Each row has a name. Each piece below is followed by the name of the row it came from. Each question is about the rows just above it. Some pieces are copies with a little noise.

G: [ -7.7  18.0 -24.4 -85.0 -53.0  50.0 -60.2]
X: [ 82.9  14.3  44.0 -44.3  12.0   9.7  -5.5]
Q: [ 30.7   4.9  -4.9 -16.5  -5.9 -21.2  48.3]
L: [ 75.6 -32.0  24.0  52.2 -46.9  86.8  11.1]
E: [-36.3 -10.1 -51.6  45.9  32.1 -87.0 -58.9]
M: [ 24.7  11.3  30.7 -51.2 -85.5 -16.7 -53.7]
H: [-80.5 -15.5  58.0  25.1 -82.1 -60.9 -24.3]
T: [ -7.7  18.0 -24.4 -85.0 -53.0 -17.3 -47.9]
C: [  4.5  -3.4  56.2 -11.0 -69.6  -8.9 -42.1]
K: [ 68.5 -87.6 -71.6   5.2 -40.2 -41.4  22.9]
V: [85.7 67.7 23.0 53.6 39.8 -9.3  7.5]
which: [ 24.8  11.3  30.6 -51.2 -85.5 -16.6 -53.6]  M

Kapit: [ -2.6 -10.9   5.6  -9.4  -6.0  -0.9   6.3 -66.6  11.6  16.4 -12.8   1.7
  19.7 -45.3   2.0 -11.7  -1.8   3.0   4.1 -17.6 -43.6 -19.0   4.7  -2.6
   8.3  11.3  -7.1  -6.7  -9.2   9.9 -13.6  45.4 -63.3   7.5  15.8]
Dufin: [  4.1  -3.5  18.5  44.2  -3.1 -10.8  -1.2  56.0   3.2   3.1   6.1  18.7
  27.0  -9.2  -7.9  -4.8 -26.8  -6.7  -5.1   6.5   0.7  17.7   3.5  -1.2
  -7.4 -16.7   3.5  -6.0   5.6  -7.1  23.2 -12.7  -2.0  -8.7 -30.8]
tuk: [ -2.6 -10.9   5.6  -9.4  -6.0  -0.9   6.3 -66.6  11.6  16.4 -12.8   1.7
  19.7  -9.8   2.0   6.3  -1.8   3.0   4.1 -17.6 -43.6 -19.0   4.7  -2.6
   8.3   0.2  -7.1  -6.7  -9.2   9.9 -13.6  45.4 -63.3   7.5  15.8]
kez: [ -2.6 -10.9   5.6  -9.4  -6.0  -0.9   6.3 -66.6  11.6  16.4 -12.8   1.7
  19.7 -45.3   2.0 -11.7  -1.8   3.0   4.1 -17.6 -43.6 -19.0   4.7  -2.6
   8.3  11.3  -8.1 -15.9   1.1  -8.3 -42.9 -62.4 -10.1  11.4 -14.1]
which: [ -2.6 -11.1   5.5  -9.4  -5.7  -1.1   6.4 -66.8  11.5  16.3 -12.9   1.6
  19.9  -9.5   2.0   6.4  -1.7   3.3   4.2 -17.6 -43.7 -19.2   4.8  -2.7
   8.3   0.2  -7.1  -6.9  -9.5   9.8 -13.6  45.3 -63.3   7.5  15.4]  tuk
which: [  4.2  -3.5  18.5  44.1  -3.2 -10.8  -1.2  56.0   3.2   3.0   6.1  18.8
  27.0  -9.2  -7.9  -4.8 -26.8  -6.7  -5.1   6.5   0.7  17.7   3.5  -1.1
  -7.3 -16.7   3.5  -6.0   5.6  -7.2  23.1 -12.7  -2.0  -8.6 -30.9]  Dufin

Tif: [ 77.6 -12.3   5.3  79.0 -14.0  10.8 -72.2 -71.8  12.2 -72.0 -72.3  -4.4
 -72.4  62.3 -72.2 -72.1   8.6 -72.4 -13.6 -73.1  76.6 -72.3   8.5 -72.3
 -24.5  13.1  13.7   6.8 -72.3 -12.9 -65.9 -73.0 -71.9]
fosa: [  3.6 -70.6  68.4   5.4 -70.4  69.2   1.7   2.0  69.3   1.9   1.5 -67.8
   1.3 -11.1   1.6   1.7  69.5   1.3 -70.6   0.7   2.6   1.5  69.1   1.5
 -60.4  68.9  68.7 -61.4   1.6 -70.8   7.8   0.7   1.9]
Zav: [ 0.9 -2.6  2.4  0.9 -2.7  2.7 -0.7 -0.7  2.8 -0.7 -0.7 -2.4 -0.7  0.2
 -0.7 -0.7  2.5 -0.7 -2.7 -0.7  0.8 -0.7  2.5 -0.7 -2.8  2.8  2.9 -2.0
 -0.7 -2.7 -0.4 -0.7 -0.7]
Nugis: [ -1.4  68.1 -64.9  -2.9  68.0 -66.2  -3.5  -3.8 -66.5  -3.7  -3.3  64.3
  -3.2  11.9  -3.4  -3.5 -66.4  -3.2  68.2  -2.6  -0.4  -3.3 -66.0  -3.4
  57.8 -66.1 -66.0  57.6  -3.5  68.4  -9.0  -2.6  -3.8]
Suno: [ 3.5  1.4 -2.0  3.5  1.2 -1.5 -3.6 -3.6 -1.3 -3.6 -3.6  2.1 -3.6  3.5
 -3.6 -3.6 -1.7 -3.6  1.3 -3.6  3.5 -3.6 -1.7 -3.6  0.2 -1.2 -1.1  2.8
 -3.6  1.3 -3.6 -3.5 -3.6]
Mavit: [-2.1 -3.0  2.6 -2.1 -3.0  3.0  2.0  1.9  3.1  1.9  1.9 -2.5  2.0 -1.9
  1.9  2.0  2.8  2.0 -3.0  2.0 -2.1  2.0  2.8  2.0 -3.1  3.3  3.3 -2.0
  1.9 -3.0  1.9  2.0  1.9]
which: [ -1.4  68.1 -64.9  -2.9  68.0 -66.3  -3.5  -3.7 -66.6  -3.7  -3.3  64.4
  -3.1  11.9  -3.4  -3.5 -66.4  -3.1  68.1  -2.6  -0.5  -3.2 -66.1  -3.3
  57.8 -66.1 -66.0  57.6  -3.5  68.4  -9.0  -2.6  -3.8]  Nugis
which: [ 0.9 -2.6  2.4  0.9 -2.7  2.8 -0.6 -0.8  2.7 -0.7 -0.8 -2.4 -0.8  0.2
 -0.7 -0.7  2.6 -0.7 -2.7 -0.7  0.8 -0.6  2.4 -0.8 -2.9  2.8  2.9 -2.0
 -0.6 -2.8 -0.4 -0.7 -0.7]  Zav

